Each row below holds a small network's activations on one input, seen along a few directions.
Each table varies a few parts of the input and shows all the possible inputs, shuffled.
A made-up example of a description, with smaller parts first: line(6) and (point or ring(9) or (values(2) and ring(5))).
Shared parts are said once, and a part with two or three values counts as separate values.

A family of inputs:
x1: | -.41 |  .04 |  .06 | -.09 | -.12 |  .25 |  .19 |  .04 | -.08 |  .24 | -.36 | -.43 |  .52 | -.66 | -.27 |  .28 |  .06 |  .45 | -.72 |
x2: |  .36 | -.13 | -.03 | -.12 | -.10 |  .14 | -.23 |  .30 |  .08 | -.44 |  .07 | -.26 |  .31 | -.34 | -.47 | -.29 |  .15 |  .09 | -.13 |
x3: |  .18 | -.37 |  .08 | -.14 | -.03 |  .20 | -.45 |  .00 |  .04 | -.20 |  .29 |  .13 | -.37 |  .58 |  .76 | -.07 | -.03 | -.26 |  .45 |
x4: | -.36 | -.14 | -.13 |  .40 |  .28 | -.25 |  .26 | -.57 | -.31 |  .27 |  .14 |  .23 | -.93 |  .97 |  .62 |  .05 | -.15 | -.22 |  .32 |
x5: | -.38 |  .09 |  .10 |  .37 |  .32 | -.35 |  .32 | -.62 | -.35 |  .08 |  .08 |  .16 | -.90 |  .77 |  .41 |  .07 | -.14 | -.15 |  .24 |
x6: |  .47 |  .49 |  .08 | -.25 | -.27 | -.28 |  .00 |  .10 |  .36 | -.29 |  .13 |  .34 |  .01 | -.29 | -.14 | -.10 | -.04 | -.35 |  .36 |
x7: |  .52 |  .59 | -.02 | -.13 | -.23 | -.39 |  .06 |  .23 |  .54 |  .00 |  .06 |  .56 |  .18 | -.29 | -.17 | -.17 | -.11 | -.41 |  .52 |
x8: |  .21 | -.69 | -.07 | -.01 |  .09 |  .46 | -.54 |  .31 | -.11 | -.33 |  .19 | -.30 |  .21 |  .31 |  .06 | -.17 |  .16 |  .17 |  .00 |
x9: | -.60 | -.72 | -.19 |  .03 |  .09 |  .65 | -.15 |  .15 | -.21 |  .55 | -.12 | -.33 |  .35 |  .14 |  .49 |  .37 |  .08 |  .43 | -.60 |
x10: | -.28 |  .16 | -.20 | -.09 | -.17 |  .21 |  .23 |  .22 |  .07 |  .51 | -.33 | -.20 |  .65 | -.69 | -.37 |  .32 |  .05 |  .35 | -.57 |
x11: |  .18 |  .11 |  .46 | -.27 | -.04 | -.02 | -.27 | -.14 | -.01 | -.61 |  .12 | -.05 | -.26 |  .10 |  .26 | -.05 |  .05 | -.24 |  .20 |
x12: |  .33 |  .40 |  .32 | -.27 | -.19 | -.21 | -.04 | -.09 |  .20 | -.60 |  .10 |  .10 | -.14 | -.28 |  .00 | -.13 | -.01 | -.27 |  .21 |
x13: |  .20 | -.50 |  .10 | -.08 |  .02 |  .30 | -.46 |  .25 | -.11 | -.47 |  .09 | -.43 |  .23 |  .02 | -.22 | -.20 |  .21 |  .15 | -.16 |
x14: | -.60 | -.47 |  .02 |  .02 |  .09 |  .53 | -.09 |  .04 | -.24 |  .35 | -.19 | -.46 |  .41 | -.05 |  .26 |  .39 |  .07 |  .50 | -.67 |
x15: |  .59 |  .14 | -.36 |  .03 | -.13 | -.01 | -.12 |  .60 |  .38 |  .15 |  .03 |  .20 |  .63 | -.37 | -.58 | -.30 |  .03 | -.10 |  .21 |
x16: | -.17 |  .51 |  .14 |  .18 |  .16 | -.64 |  .55 | -.59 | -.15 | -.07 | -.05 |  .23 | -.69 |  .07 | -.11 | -.04 | -.18 | -.15 |  .12 |
x17: | -.01 |  .58 | -.07 |  .17 |  .08 | -.67 |  .61 | -.45 |  .02 |  .23 | -.03 |  .47 | -.56 |  .04 | -.23 | -.04 | -.16 | -.22 |  .30 |
x18: |  .05 |  .70 | -.19 |  .26 |  .09 | -.77 |  .65 | -.30 |  .15 |  .47 | -.07 |  .70 | -.32 |  .01 | -.26 | -.13 | -.23 | -.27 |  .47 |
x19: | -.21 |  .32 | -.30 |  .03 | -.12 |  .11 |  .29 |  .37 |  .19 |  .72 | -.39 |  .05 |  .79 | -.72 | -.37 |  .28 | -.02 |  .29 | -.33 |
x20: | -.62 | -.30 |  .19 | -.05 |  .00 |  .40 |  .00 |  .00 | -.26 |  .22 | -.31 | -.60 |  .44 | -.32 | -.02 |  .37 |  .08 |  .47 | -.80 |
x21: |  .51 | -.02 | -.27 | -.10 | -.17 |  .09 | -.19 |  .49 |  .22 | -.13 |  .10 | -.04 |  .46 | -.36 | -.59 | -.25 |  .12 | -.01 |  .02 |
x22: |  .18 | -.10 |  .30 | -.18 |  .01 |  .11 | -.33 | -.07 |  .00 | -.43 |  .22 |  .04 | -.31 |  .38 |  .54 | -.03 |  .00 | -.21 |  .35 |
x23: |  .22 | -.94 | -.30 |  .02 |  .06 |  .57 | -.63 |  .39 | -.08 | -.12 |  .24 | -.18 |  .14 |  .51 |  .29 | -.21 |  .12 |  .12 |  .10 |
x24: | -.37 |  .26 |  .27 |  .25 |  .27 | -.46 |  .35 | -.65 | -.35 | -.08 | -.01 |  .06 | -.86 |  .47 |  .13 |  .05 | -.14 | -.16 |  .10 |
Changing only one part turns x6 into x10. The same change can be made to x12. Which row results?
> x1
What do these inputs look like to the network?
> line(4) and line(6)
A walk changes only the line(4) part. It starts at x14 and steps to x8. List the rest of the walk in order.
> x22, x5
Change only the line(6) part in x24. List by row number the other rows that result.
> x4, x5, x16, x17, x18

A family of inputs:
x25: |  .20 |  .42 |  .28 | -.23 | -.11 | -.34 |  .07 | -.25 |  .09 | -.39 |  .07 |  .21 | -.44 | -.11 |  .07 | -.09 | -.07 | -.32 |  .29 |
x26: | -.74 |  .00 | -.07 |  .09 |  .01 |  .07 |  .42 | -.11 | -.17 |  .78 | -.41 | -.26 |  .36 | -.39 | -.21 |  .44 | -.02 |  .40 | -.77 |
x27: |  .70 |  .32 | -.27 | -.11 | -.24 | -.36 |  .04 |  .37 |  .58 |  .02 |  .12 |  .58 |  .32 | -.39 | -.40 | -.41 | -.08 | -.33 |  .48 |
x28: | -.36 |  .84 | -.17 |  .31 |  .11 | -.59 |  .89 | -.43 | -.01 |  .59 | -.29 |  .42 | -.26 | -.28 | -.24 |  .19 | -.23 |  .02 |  .02 |
x29: |  .06 | -.08 |  .10 | -.07 | -.11 |  .35 | -.30 |  .44 |  .05 | -.16 | -.15 | -.44 |  .68 | -.43 | -.32 | -.01 |  .13 |  .17 | -.36 |
x30: | -.10 |  .00 |  .11 |  .25 |  .23 | -.22 | -.04 | -.36 | -.17 | -.06 |  .27 |  .25 | -.83 |  .97 |  .62 |  .02 | -.11 | -.42 |  .48 |
x31: |  .14 |  .06 |  .01 |  .10 |  .01 | -.31 |  .10 | -.39 | -.12 | -.28 |  .22 |  .11 | -.77 |  .49 |  .12 | -.17 | -.04 | -.31 |  .35 |
x32: | -.41 | -.86 |  .08 |  .15 |  .31 |  .47 | -.38 | -.12 | -.38 |  .10 |  .04 | -.24 | -.18 |  .77 |  .76 |  .09 |  .02 |  .27 | -.02 |
x33: |  .43 |  .54 |  .25 | -.07 |  .01 | -.45 |  .06 |  .04 |  .21 | -.34 |  .02 |  .28 |  .07 | -.25 | -.48 | -.22 | -.02 | -.21 |  .38 |
x34: |  .40 | -.22 | -.45 | -.19 | -.26 |  .55 | -.37 |  .78 |  .27 |  .17 | -.01 | -.16 |  .88 | -.47 | -.38 |  .00 |  .19 |  .19 | -.14 |
x35: | -.21 | -.73 | -.05 |  .02 |  .17 |  .40 | -.26 | -.02 | -.30 | -.17 |  .11 | -.35 | -.10 |  .30 |  .25 | -.02 |  .11 |  .28 | -.32 |
x36: | -.12 | -.29 |  .18 | -.25 | -.14 |  .43 | -.23 |  .05 | -.04 | -.29 |  .00 | -.39 |  .26 | -.20 |  .21 |  .17 |  .12 |  .25 | -.39 |
Changing only one part turns x34 into x27. The same change can be made to x35. Which row results?
> x31
What do these inputs look like to the network?
> values(2) and (point or line(5))
Change only the values(2) part in x33. List by row number the other rows that result.
> x29
